These are the activations of a small neural network, seen along a few directions. Each row is one input.
In each table, some parts of the input vary, and every possible input appears once, in random order.
Descriptions start from the smaller parts, as in this example, which fits no table here: one of 8 places around a ring, together with either a single point or one of 9 places around a ring or (one of 3 separate values, together with one of 6 places along a line).
Shared parts are said once, and a part with two or three values counts as separate values.

Rows:
row 1: [-12  12 -13 -12 -35  13 -26 -28  15 -23  15  38]
row 2: [  6 -12  21  23 -34  -5  31  34 -19  37 -12 -32]
row 3: [ 47   2  45  -3 -12  10  16  24  -1  31   2 -22]
row 4: [-23   7 -24  -6 -40   5 -23 -37  16 -23  14  20]
row 5: [ 35 -22  37   5 -23  17 -15  15   9  27 -30 -26]
row 6: [-10  22  -5 -28 -21  12   2  -1  -6 -33  43  44]
row 7: [-43  20 -27  -5 -37  12   7  -5 -13 -28  31  18]
row 8: [ 42  -9  41  -4 -16  12   8   9  10  29 -12 -30]
row 9: [ 22  -6  30  12 -31 -13  32  42 -21  34  -7 -21]
row 10: [  7 -13  28  14 -30   0  21  23 -17  28 -37 -37]
row 11: [ 27 -38  -8  28  60   4  18  18  17  29 -35 -15]
row 12: [ -3  26   4 -25 -20  15  -5 -15  -1 -32  38  50]
row 13: [-56  27 -31  -9  54 -23 -15  -7  56  -7  -5  39]
row 14: [-44  15 -22  -8 -32  18 -14 -30   0 -32   7  19]
row 15: [-23  17 -26  22  33 -32 -23 -45  16 -31  26  11]
row 16: [ 35  -2  36  -5 -20  -2  19  55 -15  14  -6 -28]
row 17: [-42  21 -27   7  51 -17 -37 -12  27 -22   3  31]
row 18: [ 23 -46 -25 -10  72 -18   9   2 -31  39 -33 -18]
row 19: [  4 -24  29  16 -26  15  11   4  -5  30 -33 -40]
row 20: [-15  27 -35   9  37 -33 -34 -46  -5 -32  21  -1]
row 21: [-11  22  -3 -21 -22  19 -17 -28   8 -28  30  37]
row 22: [-17  20  -9 -27 -24  12   1  10 -11 -45  41  31]
row 23: [-44  28 -30 -13 -36  23  -3 -17  -7 -27  16   4]
row 24: [ 24 -28  35  11 -25  11  -8   7   1  21 -39 -34]
row 25: [ 43 -26   4  40  46 -13  25  -4  -6   6 -33 -27]
row 26: [ 38  -7  40 -10 -18  -5  30  35  -2  33  12 -25]
row 27: [ 13 -36 -13  17  68   9  21  39  35  29 -46  -3]
row 28: [-42  16 -36 -24  66 -32 -47 -27 -13   2  20  23]
row 29: [-33  14 -15 -13 -31   5   4   0 -15 -30  42  35]
row 30: [ 49 -26  -3  19  46 -17  13 -14 -24   2 -32 -42]
What do these inputs look like to the network?
> one of 2 separate values, together with either one of 5 places along a line or one of 10 places around a ring
The inputs of row 9 and row 29 match in every part but the choice among 2 separate values. If row 19 is changed in the same way as row 9 into row 29, which row does it become?
> row 14
Change only the place on the line of 5 in row 28. List by row number the other rows that result.
> row 13, row 15, row 17, row 20

Rows:
row 31: [24 -1 28 -5 37 -1 17 42  8 29 20 11]
row 32: [ 18 -11  16 -13  -1   2  44  43 -24  26  19  -3]
row 33: [-17 -10 -48 -15   5  42 -12 -24  -6 -33  12  34]
row 34: [ -4   2   6  -2  59  -3  22  40   2  15 -20  -1]
row 35: [ 33  -6  33  32 -37  -2  -2 -15 -25 -12  -7 -24]
row 36: [-47  28 -40 -15   1  -8 -20 -22 -12 -33  36  25]
row 37: [-61  44 -37 -19  -5 -27 -34 -21 -18 -24  44  24]
row 38: [-41  48 -15 -28  -7 -22 -58 -35  -4 -14  44  43]
row 39: [  3  -7   0  30 -11   3  11 -25 -16   8 -31 -56]
row 40: [41 -3 30 -8  0 -5 34 33 -1 24 35  3]
row 41: [ 17 -31  -2  20  19 -11 -36 -28  23  21 -26 -36]
row 42: [ -1  -6 -29  20  46 -22  10  26   9   6 -41   2]
row 43: [ 43  -7  37 -13 -43   7  -2   1 -19  -5  -3 -22]
row 44: [ 28   4  19  35  -8  -5   2 -37   8   5 -16 -50]
row 45: [ 50  10  32 -15 -29  -8  30  19 -13  10  21 -19]
row 46: [ 11 -20  11  16 -45  17 -14  -5 -52   7 -30 -24]
row 47: [ -8 -39 -18  17  16  -3 -27 -18  -1  25 -41 -41]
row 48: [-29  36 -17 -17   3 -14 -24 -35   7 -37  45  35]
row 49: [  3  -1 -24 -15   6  35 -19 -36  15 -39  22  43]
row 50: [-33  10 -44 -11   6  12  -5 -23  -7 -41  28  26]
row 51: [ 27   1  16 -21 -30  -1  39  30 -37  13   6 -26]
row 52: [ 13 -15  23  -9 -40   2  26  13 -40 -15 -11 -35]
row 53: [-40  13  31  11 -78  30  14  16  75  -4   0  22]
row 54: [ 21   1 -13  22  49 -31   1  18  31   3 -27   8]
row 55: [18  8 22  2 61 -9 10 33 25 13 -5  5]
row 56: [  6 -11  10 -19  30  18   7  49 -17  46  -1  11]
row 57: [  9 -22  -1  17  38 -28  -2 -23  25  17 -42  -1]
row 58: [-14 -30 -16  15  34 -19   7 -15   2  21 -56  -7]
row 59: [-56  -3  10   1 -82  50  -9  33  51  15 -13  18]
row 60: [-14  20 -20 -12   7   5 -10 -35  13 -46  37  35]
What do these inputs look like to the network?
> one of 2 separate values, together with either a single point or one of 4 places along a line or one of 10 places around a ring
The inputs of row 52 and row 43 match in every part but the choice among 2 separate values. If row 34 is changed in the same way as row 52 into row 43, which row does it become?
> row 55
A walk changes only the place on the line of 4. It starts at row 38 and steps to row 48. List the rest of the walk in order.
> row 60, row 49

Rows:
row 61: [-38  11 -26  -7  -6  12 -25 -28  37 -27   3  31]
row 62: [ 67 -29  46  12   5   9  26  44 -11  50 -46 -42]
row 63: [-41  30   1 -10 -23  11  -7   9  21  -3  35  37]
row 64: [  5  14 -17 -23  15   1  10 -10 -24 -20  34  27]
row 65: [-29   3 -34   7   9  -3 -25 -33  23 -24  -5  23]
row 66: [-12  20  -4 -30  -9   2   8  14 -14 -17  40  41]
row 67: [  1  12 -15  -9  27 -18 -12 -18 -25 -10  20  15]
row 68: [-29  26   3 -23 -14  13   4  16   6 -25  41  26]
row 69: [ -9   7 -39   6  44 -21 -13 -30  -6 -15  10  -6]
row 70: [ 48 -36  35  25  14   5  29  45  -5  50 -61 -48]
row 71: [ -1  -2  12  10 -89  13  -7 -42 -35 -29   2 -38]
row 72: [-47  18 -18 -11 -24  11 -26  -8  32 -17  20  29]
row 73: [-23   5 -30  10  33 -24 -25 -36   4 -15  -2   7]
row 74: [ 27 -51  25  32  20  -4  33  45   4  50 -71 -51]
row 75: [ 81 -29  62  10   0  -8  30  33  -7  52 -21 -50]
What do these inputs look like to the network?
> either a single point or one of 4 places along a line or one of 10 places around a ring
List by row number the other inputs of the same sort as row 61.
> row 63, row 64, row 65, row 66, row 67, row 68, row 69, row 72, row 73
